These are the activations of a small neural network, seen along a few directions. Each row is one input.
Each table varies a few parts of the input and shows all the possible inputs, shuffled.
Descriptions start from the smaller parts, as in this example, which fits no table here: one of 2 separate values, together with either a single point or one of 9 places along a line or (one of 4 places along a line, together with one of 8 places around a ring).
Shared parts are said once, and a part with two or three values counts as separate values.

Other details of the inputs vary at random and push rows far along three fixed directions, the same in every table; ignore that.

Rows:
R1: [  1  12  -2  -3   7 -37  17  -7  -7  -6  26 -29  23  30]
R2: [   4   19   11 -115   33  -30   -3  -29   -7  -23   16  -35   57    4]
R3: [ 24   3 -47  17 -34  46 -12  51  11 -47 -25  50  22 -28]
R4: [  6 -34 -20  51  39  19   3 -26  40  69  -5 -30 -36 -21]
R5: [ -7  12  -8 -83  42 -20   5  -3  19 -35  28 -24  42  19]
R6: [ 30  -1  -6  38 -78  48 -15  61  10  -9 -65  47 -11 -48]
R7: [-40  22  11 -11 -20 -15  18   8  35 -21  35  16   4  48]
R8: [-45  20 -10  22   2 -20  29  30  22  14  34  26   9  26]
R9: [ 29 -43 -12  40  36   4   1 -50 -16  53 -11 -36 -19 -20]
R10: [ 47 -27 -31 100  21  27 -12 -46   6  48   0 -80 -67 -22]
R11: [ 24 -35  14  57   2  33  -6 -38  36  60 -28 -57 -66 -11]
R12: [ 28  -2  -9 -16 -44  50 -28  38  22 -48 -45  63   5 -29]
R13: [ 21  -9  11 -64 -10  17 -41  11 -48 -52 -34  48  24 -29]
R14: [ 25 -45  -1 -66  72  15 -61 -67  26   2  12 -20   0  10]
R15: [-34  17  30 -30 -22 -24  27   1  -2   2  -2 -16  -6  18]
R16: [-18  13  15 -76  33 -34   4 -21  -9   2  10  -7  50  -2]
R17: [-18  34  21  22 -33 -20  17  26 -16 -11  34   4 -19  55]
R18: [ 21 -14  -6 -45  -9   5 -20   8 -37 -24 -40  43  48 -42]
R19: [  1  10 -42  64 -19  43  -7  57   8 -15 -18  54  -6 -30]
R20: [ 31 -39  -9   6  16  15  -1 -48   7  61 -35 -58 -17 -28]
R21: [ 29 -28 -24 117  23  22  -5 -23  -2  58 -11 -39 -53 -23]
R22: [ -6  24  11 -33  18 -20  15   6  15   2  14 -39   8  14]
R23: [  6 -17  29 -87  13 -35   6 -32 -32 -35  16 -15  33  30]
R24: [ 70 -69  -5   4  33  24 -30 -48  -5  15 -17 -51  -4  -7]
R25: [-62  48  31  70 -28 -18  29  31  17  38   9   8 -66  24]
R26: [-25  24   9 -25 -31 -41  45   7 -24  -3  -1   8  29  14]
R27: [ 51 -64   3  -1  45  17 -43 -39 -10  11 -11 -25   9 -12]
R28: [ 42  22 -29  30 -53  30 -11  24 -32 -40 -27  28   2 -54]
R29: [ 37 -16  10 -63   0  20 -51   5 -52 -50 -20  48  29 -20]
R30: [-35  39  18  49 -42 -17  47  18 -30  12  28  -3 -50  45]
R31: [-42  29  13  20  -6 -17  -4  14   8  -4  42  20 -20  47]
R32: [ 54 -21   1   8 -40  38 -25  33 -27 -46 -35  39   7 -17]
R33: [-35  66   0  49 -46 -22  57  16 -15  12  23 -10 -23   4]
R34: [ 18 -10 -17  -8 -30  44 -39  52  14 -33 -40  70  19 -46]
R35: [-21   0   2 -70  57 -29   7 -10  22  -9  27  -5  46  12]
R36: [ 14  14 -27  74 -37  20   4  28 -32  -2 -28  39 -12 -44]
R37: [ 12  20 -21  68 -19  47 -13  50   2  14 -35  20 -28 -47]
R38: [-29  33  10  11 -26 -15   7  11  15 -17  38  12 -16  53]
R39: [-32   2  20 -43  24 -15  -6 -14  33  -5  21   7   6  20]
R40: [ -9   2  25 -52   2 -23  11 -24 -31 -14   5 -22  -3  25]
R41: [ 43 -47 -35   1  39  23 -27 -42  15  -2  -1 -44   8  -5]
R42: [-13  12  20 -31  -7 -37  27  10  23  19   5 -14  16  16]
R43: [ 37 -48 -17  72  41  15 -10 -41   0  60  -8 -41 -31 -11]
R44: [-42  44   1  20 -31  -8  20  15  31  -7  32  20 -31  53]
R45: [ 34 -28  13  13  12  24 -21 -36  26  32 -33 -42 -54 -10]
R46: [-42  24  -2  28 -30 -14  36  23  33   5  35  10 -11  44]
R47: [-21 -12  16 -63  35 -14 -21 -23  25 -23  36   8  29  34]
R48: [-10   0  20 -74  42 -35  -3  -7  11  -1  13  -8  48   3]
R49: [ 35   4 -44   8 -14  34 -33  26  -6 -57  -9  21  15 -19]
R50: [  7  12 -41  12   4  36 -27  44   1 -41  -4  39  10 -26]
R51: [ 19 -27 -46  66  40  39  -1 -32  33  37  10 -69 -57  -6]
R52: [ 12 -44  14  13  37  31 -23 -55   1  51 -28 -46 -38 -31]
R53: [-18 -14  20 -40  28 -17 -20 -19   9 -23  36   2  23  37]
R54: [ 35 -65 -13   9  46  27 -46 -41  14  19  -2 -23  -5  -9]
R55: [  5   5  20 -84  24 -35   7  -6  16 -11   7 -21  48  11]
R56: [-41  29  21  16 -14 -29  30  36  17  30  11  17   3   7]
R57: [ 37 -56 -20  65  19  38 -16 -43  27  42  -5 -51 -44   2]
R58: [ 34 -29   6 -68  -7   5 -35  11 -47 -53 -30  48  56 -30]
R59: [  3   9   0 -33   6 -43  25 -25 -23 -12  18 -22  30  12]
R60: [-52  23  -1  39 -20 -12  25  36  27   8  35  32 -12  30]
R61: [-12  -1  -6 -41  44 -28 -11  -7   2 -31  30   2  47  22]
R62: [-15  14  11 -45  24 -34  14 -33 -23   3  15  -9  37  -3]
R63: [ 22  18 -43  57 -48  54  11  67  15 -20 -44  52 -10 -44]
R64: [  5   7   5  -5 -28  38 -33  29 -28 -22 -50  46 -10 -41]
R65: [-26  28   0  26 -32 -42  56  13 -22  14  14  -1   2  29]
R66: [-15  -4  24 -81  -1 -33   8 -20  -2  -8  -4 -22  36   8]
R67: [-46  63   6  37 -19 -26  40  12 -23  13  29  10 -13   0]
R68: [-12   8  15 -68  17 -16  -8 -26  31 -16  14  -7   3  34]
R69: [-32  21  -8  34 -18 -32  41  22  15   6  34  -1   4  47]
R70: [ 26 -10   9 -17 -49  35  -6  18 -38 -39 -46  35   6 -30]
R71: [ 41  -6 -29 -44 -41  39 -26  58  12 -52 -50  75  50 -44]
R72: [ 10  15 -40  62 -13  40 -26  42  -7 -34  -6  37 -11 -27]
R73: [ -8 -12  23 -64  -1 -36  22 -31 -22  -5   3 -26  27  15]
R74: [ 35 -39  10 -14  26  30 -25 -56  -5  30 -32 -55 -41 -14]
R75: [-56  34  34  46 -26 -20  29  27  25  30  10  11 -39  18]
R76: [ 17 -52  10 -24  49  11 -28 -62   0  47 -24 -49  -4 -32]
R77: [ 50 -25  -5 -33 -29  41 -51  25  -3 -73 -29  51  36 -12]
R78: [-26  -9  24 -33  13 -36  13 -23 -23   9   7  -8  16   4]
R79: [-35  49   5 -12 -29 -30  45  19  -5   8   5  -2  15   9]
R80: [-25  -8  36 -45  18 -28   8 -29 -25  -5  10  -9  11  10]
R81: [-40  22  29  52 -15 -25  25  24 -17   9  34  12 -20  41]
R82: [-21  31  -1  69 -36 -33  53  35  -8  20  21  -4 -11  40]
R83: [-67  51   6  66 -22  -7  29  29  29  31  21  21 -68  28]
R84: [-50  26  26  53 -24 -27  42  17 -29  14  22  15 -35  27]
R85: [ 43 -29 -14  34  16  22   8 -61  -6  44 -25 -55 -28 -41]
R86: [ 29  10 -28  56 -23  25 -33  36 -25 -27 -18  30  -5 -42]
R87: [-46  25  -5  51  -9 -25  35  33   9  15  35  19  -1  38]
R88: [-38  15  30   1  -6 -29  15  19  20  24  11   6  -3  10]
R89: [ 59 -27  -5 -65 -31  19 -27  16 -44 -64 -46  45  53 -33]
R90: [ 29   2 -23   7 -66  52 -19  65  18 -45 -51  73  10 -40]
R91: [ 30 -52 -33  44  35  28  -3 -41  40  53   0 -53 -32  -6]
R92: [-32  16  -9 -17  51 -13  11   3  17   3  36 -20   7  11]
R93: [-26   0  17 -57  24 -37   7 -22  -4  23   7 -12  37   2]
R94: [ -6  23   6 -28  24 -37   3 -23 -26 -11  33  -8  21  -3]
R95: [ 17 -10  -8  41  50  28  -6 -50   5  66  -4 -60 -42 -38]
R96: [ -4  -1  29 -36  30 -27 -21 -15 -18  -9  37  -8   6  40]
Each input here is: one of 2 separate values, together with one of 6 places along a line, together with one of 8 places around a ring.
The inputs of R48 and R55 match in every part but the choice among 2 separate values. If R27 is changed in the same way as R48 into R55, which row does it become?
Answer: R24
The inputs of R90 and R34 match in every part but the choice among 2 separate values. If R2 is changed in the same way as R90 into R34, which row does it become?
Answer: R95
The inputs of R11 and R75 match in every part but the choice among 2 separate values. If R66 is changed in the same way as R11 into R75, which row does it become?
Answer: R76
Which other rows does R69 become when the choice among 2 separate values takes its other values? List them by row number.
Answer: R87
Which other rows does R30 become when the choice among 2 separate values takes its other values? List them by row number.
Answer: R29
A walk changes only the place on the ring of 8. It starts at R68 and steps to R44. List the rest of the walk in order.
Answer: R38, R17, R30, R40, R74, R45
Which other rows does R7 become when the place on the ring of 8 takes its other values? List them by row number.
Answer: R11, R12, R15, R23, R32, R70, R77

Rows:
R97: [-28   9  19 -31  12 -43  27 -14  -9   2  28 -17  17  32]
R98: [-13  19   8 -11  -6 -31  22   2 -18  -4  12  -8  19   9]
R99: [-35  15   0 -17  27 -32  16  -2  14  -8  47  -8  18  39]
R100: [-33  23  18 -33   8 -44  31  -8  -6  17  15 -16  21   7]
R101: [-24  13  12  -1 -12 -13  15   7  -6  -3  13   8  -6  19]
R102: [ -1 -10 -32 112  12  33  10 -11  23  53  11 -33 -68  -4]
R103: [-28  14  30 -85  18 -46  16 -12  -6  -5  12 -12  44  12]
R104: [-16   5  16   1   1 -14   7  -8  12  12  12 -14 -12  21]
R105: [-14   3  12 -13  -1 -15   6  -7  12   3  13  -4   1  22]
R106: [-26  12  23 -30  10 -46  28 -12  -8  10  27 -24  16  31]
R107: [  0 -14  -6  80   3  15  18 -21  -2  52  -1 -35 -60  -5]
R108: [-24  56  -1  32 -87  18   2  95 -20 -55 -21  98   3  -8]
R109: [ -1  51 -16   9 -81  14   1  85 -45 -71 -29  95  35 -26]
R110: [  7  -8  -5  79  -4  17  14 -15  -6  49  -9 -38 -61 -13]
R111: [ 53 -42 -14 -37  26  15 -30 -35 -20 -13 -24 -10  31 -32]
R112: [-34  16  14  -9  13 -31  17   3  14   3  33  -1   5  37]
R113: [  8  -3 -15  88 -12  20  13  -4 -15  42 -11 -16 -48 -24]
R114: [ -9  -8 -20  93  22  10  18 -15  31  63  19 -45 -55   9]
R115: [-17  17  11 -31   0 -27  13  -1 -18 -16  17   0  17  21]
R116: [-20  47   2  16 -83  13   4  91 -29 -57 -25  95  16 -12]
R117: [  0 -19  -2  82   6   9  21 -23  -1  63  -4 -42 -58  -6]
R118: [-26  18  15 -32  20 -29   6  -4   7 -10  35  -3  14  36]
R119: [-15  15  10 -13   1 -38  25  -6 -15   6  19 -13  21  14]
R120: [-37  17  13 -34  14 -39  18   2  14 -12  39   4  21  45]
R121: [-26  10  17 -45  27 -32   3  -6   8 -15  34   0  23  36]
R122: [ 51 -39 -22 -23  37  30 -44 -21  14 -12 -14 -16  21 -25]
R123: [-27  17  -8  10  14 -23  22   2  22   5  39 -19   4  31]
R124: [-32  18  18  -9 -10 -17  23   7   6  18   1  -4  -4   5]
R125: [  0 -14 -10  93  14  21  13 -22  29  66   4 -47 -72   4]
R126: [ 51 -36  -3 -40  14  21 -32 -21 -18 -14 -34 -10  21 -32]
R127: [ 47 -29  -8 -16  -4  38 -35 -10 -10 -19 -35   6   0 -32]
R128: [ 52   3 -32  13 -62  72 -47  70 -11 -67 -60  90  15 -57]
R129: [-14 -12 -24 122  23  17  21 -16  30  74  18 -46 -74   6]
R130: [-24   9  12   2  -6 -10   7   2   5  -2  15   8 -10  20]
R131: [-35  13  26 -44   9 -28  11  -5  18  10  12  -5   9  18]
R132: [ 44 -49  -1 -40  26  27 -46 -36   6 -10 -24  -5  12 -19]
R133: [ 38 -33 -25 -35  30  31 -36 -13  24  -7 -25   0  22 -38]
R134: [ 52 -26 -21  -6  -2  34 -33  -7 -27 -22 -35  17  17 -46]
R135: [  2  -7 -28 107   8  35   3  -1  18  47   4 -24 -62 -10]
R136: [-26  14  16 -24 -12 -13  20   6   7   7  -2   2   3   4]
R137: [-26   5  23 -18  14 -24   4 -12   6   3  24  -7  -2  28]
R138: [ 53 -35 -23 -22  29  37 -48 -14   8 -22 -19  -3  20 -32]
R139: [-30  25  -5  10   5 -21  21  12  16  -5  37  -5   2  28]
R140: [-20  10  15 -12  -1 -17   7  -8   9   0  19  -8  -8  24]
R141: [ 63 -52 -13 -66  40  30 -54 -34  12 -23 -21  -4  34 -22]
R142: [ -16   52   -9   44 -106   22   17  102  -22  -48  -35   97    4  -15]
R143: [ 33 -29  -6 -42  24  28 -37 -13  18  -2 -31   4  14 -34]
R144: [ 51 -40  -8 -23  15  24 -25 -27 -12  -2 -30 -15  11 -28]
R145: [-17  58  -1  28 -97  17   9  99 -29 -57 -30  93   6 -16]
R146: [ 52 -24 -12 -25   7  22 -32 -14 -27 -21 -32   0  21 -41]
R147: [ 46 -28  -8 -20   7  27 -27 -19 -16 -13 -29  -8   5 -30]
R148: [ 54 -28 -20  -7  -1  30 -26 -13 -21 -16 -37  -1  15 -43]
R149: [-18  -6 -19  96  19  17  24 -10  40  79   4 -43 -67  -9]
R150: [-25   4  23 -33  12 -30   3 -10   8  -3  21  -3  12  30]
R151: [  5  29 -26 118 -97  66   3  81 -20 -12 -51  74 -55 -41]
R152: [ 52 -37  -9 -29  28  34 -47 -23   8 -13 -21  -6   8 -26]
R153: [-37  20  -1 -14  23 -40  26  -2  22   3  50 -16  19  45]
R154: [-22  10  14 -16   1 -15   3  -6   3  -6  20   1  -1  26]
R155: [ 46 -49 -26 -27  49  27 -42 -33  15 -10  -7 -15  23 -18]
R156: [-22  15  17  -8 -14 -23  17  11  -4   1  11   3   5  21]
R157: [-24  19  18 -34   5 -37  16  -3 -19  -9  23  -5  17  25]
R158: [-21  15  16 -15  -3 -26  16   5 -18  -4  15   3   9  15]
R159: [  3 -18  -5  93 -10  27  10  -9   5  55 -15 -23 -66 -13]
R160: [-21  18  12  -9  -8 -29  29   1  -9   0  14 -13   4  22]
R161: [ -7  21   4 -28  -7 -24   5   9 -28 -24   9  13  29   4]
R162: [ 48 -36  -3 -31  13  32 -46 -19 -15 -17 -32   4   9 -29]
R163: [-30  23  16 -28 -10 -25  29   9  -3   5   0   2  14   4]
R164: [-16   4  21 -32  10 -27   3 -10  10   1  19  -7  12  27]
R165: [ 56 -37 -16 -24  17  20 -26 -30 -18  -7 -28 -12  24 -36]
R166: [-28  26   8 -19  -7 -30  31   5  -7   8   6   0  18  -2]
R167: [-23  17  15  17 -11 -11  10   5   7   9  13  -3 -21  18]
R168: [-25  12  14  -5 -15 -20  19   9  -4  -3  12   8   2  22]
R169: [ 46 -47  -9 -70  43  28 -45 -37  23  -5 -29 -10  25 -34]
R170: [ 53 -38  -7 -34   3  35 -38 -16  -7 -21 -38   2  13 -31]
R171: [-16   1  17 -28  10 -21   6 -19  13   2  18 -18   2  29]
R172: [-30  17  12 -26  16 -35  20  -7  19  -1  38 -16   9  43]
R173: [-28  16  14 -51  26 -35   8 -11   9 -17  42  -5  23  43]
R174: [ -2 -13 -18 104   2  34   9  -9  22  52   2 -21 -73  -3]
R175: [-40   9  26 -46  20 -37  18 -25  25  19  24 -24   4  29]
R176: [ 55 -22 -19 -16  -2  31 -32  -8 -26 -26 -35   7  18 -45]
R177: [-28  59  -3  15 -73   0  13  96  -5 -52  -6  90  24   7]
R178: [  9 -13 -11  72   0   8  16 -17 -11  46  -7 -28 -37 -19]
R179: [ 44 -37 -20 -27  38  30 -47 -17   5 -21 -12   2  25 -24]
R180: [-17  19  12   9 -26 -11  16  20  -6  -3   1   8  -6  12]
What do these inputs look like to the network?
Answer: one of 2 separate values, together with one of 6 places along a line, together with either a single point or one of 6 places around a ring
The inputs of R113 and R116 match in every part but the place on the line of 6. If R178 is changed in the same way as R113 into R116, which row does it become?
Answer: R159
The inputs of R125 and R126 match in every part but the place on the line of 6. If R118 is changed in the same way as R125 into R126, which row does it become?
Answer: R157
Which other rows does R147 become when the place on the ring of 6 takes its other values? List them by row number.
Answer: R97, R107, R115, R144, R160
Which other rows does R121 become when the choice among 2 separate values takes its other values? List them by row number.
Answer: R174
Which other rows does R173 become when the place on the ring of 6 takes its other values? List them by row number.
Answer: R120, R128, R141, R172, R174
List by row number the other rows that have the place on the line of 6 and the choice among 2 separate values in common with R101.
Answer: R127, R136, R142, R151, R168, R170
A walk changes only the place on the line of 6. It starts at R146 and steps to R110. List the rest of the walk in order.
Answer: R145, R167, R152, R138
